These are the activations of a small neural network, seen along a few directions. Each row is one input.
In each table, some parts of the input vary, and every possible input appears once, in random order.
Descriptions start from the smaller parts, as in this example, which fits no table here: one of 4 places along a line, together with either a single point or one of 11 places along a line or (one of 3 separate values, together with one of 8 places around a ring).
Shared parts are said once, and a part with two or three values counts as separate values.
(in the rows, 128 means zero)

Other details of the inputs vary at random and push rows far along two fixed directions, the same in every table; ignore that.
To show where, the next rows are all for the same input, with only those details redrawn:
[147 152  93 124 129 177 200 111 138 169 191 143]
[155 131 100 159 143 132 109 165 134 113 148 118]
[122 103 134  71 107 113  68 156  91 105  82 137]
[150 144  96 135 134 161 167 130 136 149 175 135]
[152 137  99 146 138 146 137 148 134 130 160 126]
[157 122 104 169 148 114  73 185 131  91 130 109]
[114 124 127  36  93 158 158 103  95 161 125 163]

A family of inputs:
row 1: [102 122 168 161 135 155 250 101 153 123 189 162]
row 2: [142 102 138 188 168 130  81 130 147  77 123  83]
row 3: [148 129  97 180 145  62  85 155 141 109 123  99]
row 4: [135 128  94 166 130 108 140 120 133 151 155 108]
row 5: [118 153 149  67 101 113 132  89  82 147  93 153]
row 6: [125 156 139 173 151 153 131 123 153 153 120 103]
row 7: [116 131 124  48  82 100 168  74 115 177 109 165]
row 8: [132  96 154  92 125  76  55 122  92  51  56 120]
row 9: [155 115 120 177 150 125 120 114 125  81 138 102]
row 10: [130 152 136 175 149 152 127 116 136 154 146 107]
row 11: [172 155  99 140 137 127 146 146 157 127 151 146]
row 12: [101 126 134  34  91 169 150 102 109 165 127 151]
row 13: [121 114 116 188 155 102  80 159 172 129 105  78]
row 14: [141 105 154  82 112  86  87 104 104  70  63 141]
row 15: [ 98 117 143  34 106 177 146 102 117 175 121 152]
row 16: [102 103 151  69 122 136  65 161 132 120  58 123]
row 17: [ 94 147 156  63  88 155 150  72  87 174 114 142]
row 18: [138 122 126 163 144 149 139  97 139 101 152  98]
row 19: [130 118 132  62 113  97  72 155 102 101  78 145]
row 20: [ 81 129 143 161 119 123 237 123 160 173 190 163]
row 21: [124 108 114 189 152  98  71 154 154 128 126  81]
row 22: [ 94 151 172 182 130 131 199 140 137 141 165 163]
row 23: [149 151 123 187 140 117 106 135 111 121 133 109]
row 24: [155 130 101 158 143 131 107 166 133 111 146 118]
row 25: [132 121 136 163 161 163 148 101 167 114 128  96]
row 26: [ 67  98 180  78 103 115 132 174 117 108 101 188]
row 27: [ 92  95 136  89  96  86  63 128 104 129  79 108]
row 28: [168 167 125 179 138  95 110 136 132 114 119 128]
The inputs of row 17 and row 27 match in every part but one. If row 10 is changed in the same way as row 17 into row 27, which row does it become? -> row 21
What is each input in this table made of? -> one of 4 separate values, together with either a single point or one of 6 places along a line
Change only the place on the line of 6 in row 18. List by row number the other rows that result. -> row 2, row 8, row 9, row 14, row 25
Which other rows agree with row 26 in the choice among 4 separate values? List them by row number. -> row 11, row 12, row 15, row 16, row 19, row 24

A family of inputs:
row 29: [129 116 120 144 135 108  69 156 135 119 106 100]
row 30: [104 107 158  74 103 120 122 124  99 114  96 152]
row 31: [124 137 116  73 106 149 171  89 118 172 136 146]
row 32: [120 139 123 155 136 144 183 121 153 153 167 134]
row 33: [102 122 154  81  99 109 135 121 103 137 104 160]
row 34: [129 117 133 169 141  96  97 168 138  95 116 120]
row 35: [104 107 177 118 116  93 107  80 105 103  76 120]
row 36: [101 120 139  71 102 119  96 120 105 157  89 132]
row 37: [ 89 120 157  81 101 118 137 120 109 150 102 153]
row 38: [118 123 130 181 146 118 120 156 155 122 141 113]
row 39: [133 116 132  77 117 127  87 126 103 108  90 131]
row 40: [116 136 119  89 117 173 170  89 128 178 149 130]
row 41: [166 146 100 150 145 150 142 123 140 120 161 121]
row 42: [155 134 103 165 149 131 109 146 137 114 138 107]
row 43: [146 132 110 167 154 151 108 141 153 126 145  96]
row 44: [140 113 125 136 142 122  60 156 128  96  98 102]
row 45: [161 152  97 169 140 111 118 145 136 124 150 119]
row 46: [111 144 129 162 133 143 178 124 153 167 167 132]
row 47: [128 115 140 168 149 125  99 161 144  93 122 112]
row 48: [133 139 127 150 144 162 184 118 149 135 166 136]
row 49: [127 131 120  68 102 134 148  98 110 155 122 147]
row 50: [118 133 127  73 101 124 127 111 104 156 105 143]
row 51: [126 110 131 106 124 117  70 144 111 111  89 112]
row 52: [106 111 153  72 100 103 123 124 101 117  99 159]
row 53: [156 153  98 163 137 125 138 133 140 142 156 122]
row 54: [124 121 137 174 152 142 121 150 155 113 142 112]
row 55: [121 133 141  87 113 159 189  95 122 139 150 160]
row 56: [115 111 141 168 142 119  93 163 140 101 119 109]
row 57: [145 128 126 174 145 118 127 153 137  94 148 126]
row 58: [139 132 121 179 144 112 137 152 148 110 150 126]
row 59: [124 112 127 110 122 102  66 149 116 115  87 113]
row 60: [143 150 102 162 138 133 139 132 146 155 155 114]
row 61: [101 116 155  99 108  97 106 142 106 121  88 146]
row 62: [137 135 122 174 148 143 164 136 148 125 163 128]
row 63: [135 151 126 130 130 145 184  37 127 160 143 113]
row 64: [149 119 120 137 143 123  72 152 126  95 104 108]
row 65: [111 122 150  99 105  95 115 137 104 116 102 153]
row 66: [149 123 113 133 128  93  72 154 119  96 107 118]
row 67: [157 148  99 133 134 152 165 109 132 141 168 131]
row 68: [145 137 124 168 150 148 163 133 151 116 165 130]
row 69: [ 97 122 148  81 109 157 180  97 118 157 133 154]
row 70: [144 146 105 106 122 164 182  94 127 159 162 137]
The inputs of row 44 and row 47 match in every part but one. If row 45 is changed in the same way as row 44 into row 47, which row does it become? -> row 65
The inputs of row 57 and row 67 match in every part but one. If row 38 is changed in the same way as row 57 into row 67, which row does it become? -> row 29
What is each input in this table made of? -> one of 2 separate values, together with either a single point or (one of 4 places along a line, together with one of 5 places along a line)
A walk changes only the place on the line of 4. It starts at row 48 and steps to row 62. List the rest of the walk in order. -> row 34, row 61
